A small network was shown many inputs. Here are its activations along a few directions, one row for each input.
Each table varies a few parts of the input and shows all the possible inputs, shuffled.
A made-up example of a description, with smaller parts first: one of 4 places along a line, together with either a single point or one of 9 places around a ring or (one of 2 separate values, together with one of 5 places around a ring).
Shared parts are said once, and a part with two or three values counts as separate values.
(in the rows, 128 means zero)

Other details of the inputs shift rows strongly along two fixed directions, in all tables alike. That doesn't count.

Rows:
row 1: [119 133 131 135 125 117 139 140 135 124 140]
row 2: [ 98 121 110 101 122 144 119 101 131 156  99]
row 3: [137 134 128 148 116 122 145 160 118 103 147]
row 4: [135 132 126 143 114 107 139 157 128 106 149]
row 5: [133 127 127 144 125 136 152 155 129 109 135]
row 6: [ 97 118 109 105 123 127 112  98 133 158 103]
row 7: [131 140 135 147 112 129 141 128 135 117 119]
row 8: [106 122 110  91 118 139 113 101 124 154 105]
row 9: [130 134 129 136 122 131 146 135 144 114 132]
row 10: [180  70 124 129 222 139  87  91 102 140 109]
row 11: [191  89 133 156 207 117 105 128 118  96 123]
row 12: [137 137 123 146 103 109 134 142 136  99 136]
row 13: [130 137 132 132 119 112 137 147 129 113 148]
row 14: [ 99 125 123 104 130 149 122  98 118 164 106]
row 15: [135 147 135 142 110 135 140 127 144 132 127]
row 16: [137 146 133 129 117 128 137 133 139 115 135]
row 17: [132 130 122 143 118 129 144 143 140 106 129]
row 18: [131 150 134 130 115 117 129 135 142 120 133]
row 19: [129 145 133 135 127 128 135 142 125 114 152]
row 20: [126 128 122 144 115 113 138 138 143 112 133]
row 21: [134 147 137 141 102 110 132 135 131 115 126]
row 22: [123 143 135 145 109 116 134 128 136 124 119]
row 23: [ 95 129 123 107 131 127 109 103 120 167 106]
row 24: [ 93 129 121 100 141 144 118 105 124 167 123]
row 25: [120 140 134 149 121 129 140 138 122 121 136]
row 26: [ 92 114 117  98 136 139 127 118 119 168 117]
row 27: [145 151 137 138 104 128 138 133 138 123 135]
row 28: [136 144 133 136 124 135 141 139 128 110 148]
row 29: [123 127 125 145 120 113 141 149 133 117 141]
row 30: [251  57 134 167 234 114 106 130 110  52 124]
row 31: [124 135 129 137 119 117 139 132 146 119 134]
row 32: [131 142 132 143 117 143 142 129 133 130 139]
row 33: [103 131 121  96 134 144 118  96 138 165 108]
row 34: [100 132 123  96 126 123 103 104 113 166 109]
row 35: [125 130 126 152 121 129 147 153 125 113 138]
row 36: [120 131 133 136 129 129 148 144 128 123 144]
row 37: [ 95 118 113  98 128 153 125 110 121 162 104]
row 38: [ 98 122 123  85 136 137 121 111 115 165 128]
row 39: [126 149 133 131 122 118 126 142 131 119 142]
row 40: [101 119 111  88 120 122 111 102 130 160 114]
row 41: [123 130 122 150 117 115 137 146 131 114 134]
row 42: [145 131 130 142 120 130 150 160 124 100 144]
row 43: [124 150 134 145 116 124 131 138 136 133 135]
row 44: [133 138 131 130 114 111 136 136 140 111 141]
row 45: [142 144 139 145 104 121 142 135 128 107 128]
row 46: [112 131 123  94 127 149 114  95 118 170 122]
row 47: [109 138 124  96 128 130 102 106 122 171 117]
row 48: [190  22 152 122 213 135  47  98 112 107 100]
row 49: [124 144 132 135 121 122 132 130 146 128 127]
row 50: [132 149 137 143 110 123 133 130 146 136 124]
row 51: [146 133 125 142 113 123 143 149 134  95 139]
row 52: [104 104 154 124 102 139 101 131 147 125 127]
row 53: [132 143 137 148 116 122 139 145 115 110 145]
row 54: [197  76 129 117 210 121  75  88 112 137  92]
row 55: [137 149 136 146 116 129 136 142 122 117 154]
row 56: [ 97 117 116  88 131 136 121 118 112 166 123]
row 57: [126 139 131 138 129 140 143 134 134 120 139]
row 58: [144 133 127 146 115 133 147 156 121  97 139]
row 59: [141 134 135 134 124 132 150 148 126 105 148]
row 60: [104 127 124  95 125 145 117  98 110 163 111]
row 61: [ 98 120 111  94 124 122 107 110 117 162 114]
row 62: [126 131 131 133 127 138 150 141 132 120 137]
Description of these inputs: one of 2 separate values, together with either a single point or (one of 5 places around a ring, together with one of 6 places around a ring).
Q: Changing only the choice among 2 separate values turns row 16 into row 33. The same change can be made to row 60. Which row results?
A: row 14
Q: Changing only the choice among 2 separate values turns row 52 into row 48. The same change can be made to row 35. Which row results?
A: row 3
Q: A walk changes only the place on the ring of 5. It starts at row 23 and steps to row 22. List the rest of the walk in order.
A: row 7, row 14, row 25
Q: Change only the place on the ring of 6 in row 32. List by row number the other rows that result.
A: row 5, row 14, row 37, row 57, row 62

Rows:
row 63: [139 133 134 148 130 118 123 129 134 114 123]
row 64: [130 114 131 142 124 121 123 141 143 108 130]
row 65: [136 125 126 143 126 108 123 135 140 111 130]
row 66: [135 125 135 148 130 134 134 134 131 120 126]
row 67: [136 114 140 135 126 126 122 141 138 107 134]
row 68: [ 50 157 116  96  72 143 156 130 134 165 133]
row 69: [143 140 129 136 136 136 139 135 125 121 143]
row 70: [143 137 119 135 140 118 140 136 117 114 138]
row 71: [148 139 138 143 131 115 122 127 130 115 129]
row 72: [139 120 145 144 126 136 123 132 133 110 132]
row 73: [133 121 120 140 125 109 128 140 125 114 132]
row 74: [147  54 110  81 220 153  86  80  92 157  93]
row 75: [125 113 125 139 120 121 130 148 127 111 133]
row 76: [140 122 132 128 126 119 125 144 118 113 138]
row 77: [142 135 124 143 142 124 146 135 127 122 130]
row 78: [ 66 163 133 107  71 152 141 122 140 170 134]
row 79: [130 123 138 148 123 131 126 134 137 111 126]
row 80: [150  42 116  81 212 141  69  84  95 156  88]
row 81: [149 146 133 145 133 120 130 131 127 123 131]
row 82: [ 81 118 102  41 118 158  93  40 137 217  57]
row 83: [147 138 138 143 130 132 129 131 126 120 138]
row 84: [141 129 124 135 125 107 125 139 121 116 136]
row 85: [141 126 140 130 124 116 122 136 134 113 138]
row 86: [144 132 132 137 126 104 121 133 135 115 134]
row 87: [142 125 131 142 138 142 144 141 127 116 142]
row 88: [136 128 118 139 139 120 145 136 121 114 134]
row 89: [145 133 145 140 125 127 123 128 129 113 136]
row 90: [ 69 185 118  97  80 135 150 121 137 178 133]
row 91: [ 69 173 125 109  77 134 142 121 140 173 122]
row 92: [138 133 124 130 135 133 140 140 117 112 142]
row 93: [133 126 128 143 136 136 148 139 129 121 132]
Q: What is each input in this table made of?
A: either a single point or (one of 5 places around a ring, together with one of 6 places around a ring)

Rows:
row 94: [133 167 108 155 100 102 187 185 121  86 170]
row 95: [151 131 134 120 142 122 108 107 123 137 119]
row 96: [124 157 148 183  62 101 157 182 161  72 152]
row 97: [137 122 115 137 174 153 149 122  96 139 126]
row 98: [123  98 123 113 162 142 127 137 106 122 145]
row 99: [139 115 130 123 137 116  98 117 118 133 120]
row 100: [ 13 198 121  61  43 133 127  92 154 224 118]
row 101: [154 124 134 124 144 135 114 106 130 128 113]
row 102: [140 108 130 124 130 138 112 109 134 126 108]
row 103: [128 156 133 159 110 142 179 175 127 104 165]
row 104: [146 123 130 127 148 127 115 106 141 132 110]
row 105: [129 103 124 113 160 150 134 133 111 134 140]
row 106: [133 104 132 124 128 125 103 119 126 125 111]
row 107: [134 112 129 127 143 107  99 118 128 134 117]
row 108: [135 105 128 130 136 129 112 112 144 126 107]
Q: What is each input in this table made of?
A: either a single point or one of 4 places along a line or (one of 2 separate values, together with one of 5 places around a ring)
Q: List by row number the other inputs of the same sort as row 105.
A: row 97, row 98, row 103
Q: Change only the place on the ring of 5 in row 106. List by row number the other rows that result.
A: row 95, row 99, row 101, row 102
